These are the activations of a small neural network, seen along a few directions. Each row is one input.
In each table, some parts of the input vary, and every possible input appears once, in random order.
A made-up example of a description, with smaller parts first: ring(5) and (point or ring(9) or (values(3) and line(4))).
Shared parts are said once, and a part with two or three values counts as separate values.
(in the rows, 128 means zero)

Other details of the inputs vary at random and push rows far along three fixed directions, the same in every table; ignore that.

Rows:
x1: [114 213  94 114 174 119 166  61 110 134 100]
x2: [ 39  56 114  93  60 110 123  65 118  89  95]
x3: [135 142  89 167 139 155 118 157 191 159 142]
x4: [158 102 185  96 149 105 134 144 101 134 167]
x5: [175  93 177 125  95 131 116 154 116 106 172]
x6: [ 61  58 120 105  22 120 112  64 114  66 102]
x7: [134 128  89 169  97 161 124 170 183 120 131]
x8: [ 98 201  96 105 204 109 146  75 115 167  96]
x9: [157 155  97 162 129 166 139 168 157 145 132]
x10: [137 108  93 180  86 185 108 189 166 112 119]
x11: [ 41  57 111  97  66 127 118  69  98  88  78]
x12: [127 144 101 176 147 157 129 167 180 130 125]
x13: [156 107 185 102 153 112 111 147  86 152 153]
x14: [152 137  78 200 135 119 118 157 176 152 125]
x15: [172 118 180  90 132 107 135 147  94 131 158]
x16: [133 113 102 179  84 173 108 187 177 108 117]
x17: [166 103 195  99 158 112 133 151  77 138 161]
x18: [156 113 206  99 167  96 102 156  87 139 149]
x19: [ 83 194  83 108 183  98 149  64 145 164 105]
x20: [115 221 108 113 178 105 167  62 120 132 102]
x21: [176 123 186 108 131 121 132 133  79 122 159]
Each input here is: point or (line(4) and ring(5)).

Rows:
x22: [181 134 171 139 166 108 114 154 138 133 189]
x23: [134 105  83 153  69 180 119 162 153 114 137]
x24: [119  80 111 178  89 143 125 159 177 112 131]
x25: [ 46 109 115  55  89 112 164   9  62 110  61]
x26: [ 85 186  31 130 139 163 156  91 147 140  76]
x27: [177 127 158 131 171 100 123 185 123 133 166]
x28: [146  81 235  44 107  96 112  89  19 100 164]
x29: [112  88 104 165  91 170  96 144 175 129 154]
x30: [163 235  99 103 198  94 182  90 115 144 135]
x31: [125 120 113 167  70 158 112 164 174  97 114]
x32: [ 82  45 176  95  36 112  94  82  73  47 109]
x33: [110 191  37 182 121 108 126  65 133 156  54]
x34: [ 69 200  61 141 141 152 149  95 165 134  60]
x35: [183 136 174 125 154  99 121 170 149 148 178]
x36: [104  75 112 177 106 161 117 171 167 123 117]
x37: [129 115 105 152  62 181 114 159 172 125 132]
x38: [120  82  84 152  86 160 109 165 167 134 147]
x39: [165 124 171 132 185 140 103 169 121 155 169]
x40: [144 102 103 175  62 161 139 145 169  96 137]
x41: [ 94  88 113 177 116 165  86 163 168 113 122]
x42: [ 70   6 149  67  57 113  89 107  71 100 108]
x43: [ 92 189  57 155 125 137 182  73 162 117  81]
x44: [181 148 172 133 169 159 114 167 105 134 159]
x45: [116 218 128 104 236  94 155 112 132 181 107]
x46: [182 115 168 130 158 129 144 167 127 165 185]
x47: [ 96 153 190  32 175  63 179  34  12 120  88]
x48: [134 198 116 106 229 110 181  94 121 192 125]
x49: [ 79  39 172  65  33 133  94 101  73  90  92]
x50: [177 144 160 130 172 137 125 197  96 123 142]
x51: [168 126 174 117 172 131 110 186 132 170 156]
x52: [130  79 104 173  79 142 129 148 184 117 148]
x53: [130 110  91 168  77 158 117 167 155  87 119]
x54: [ 74 177  53 126 133 136 149  79 187 171 103]
x55: [108 112 113 178  99 185  97 161 152  92 111]
x56: [158 211 103 145 218  51 133  81 101 204 101]
x57: [170 135 178 144 176 109 111 165 131 128 172]
x58: [171 137 180 130 165 101 118 181 141 143 160]
x59: [188 126 152 126 161  99 126 174 130 138 183]
x60: [ 60 169  38 140 166 130 145 100 161 145  75]
x61: [ 54 131 118  50  66  78 149   5  92  93  76]
x62: [196 157 171 140 150 127 124 152 122 113 180]
x63: [155  69 233  44  98  92 144  97  20 111 158]
Question: What is each input in this table made of?
Answer: values(2) and (point or (values(4) and ring(5)))
Question: The inputs of x60 and x50 match in every part but the values(2) part. If x51 is changed in the same way as x60 into x50, which row does it become?
Answer: x49
Question: The inputs of x30 and x59 match in every part but the values(2) part. If x32 is changed in the same way as x30 into x59, which row does it become?
Answer: x57
Question: Which other rows does x49 become when the ring(5) part takes its other values? List them by row number.
Answer: x31, x34, x37, x61
Question: Which other rows does x46 become when the values(4) part takes its other values? List them by row number.
Answer: x29, x38, x54
Question: Which other rows does x49 become when the values(4) part takes its other values? List them by row number.
Answer: x25, x26, x44
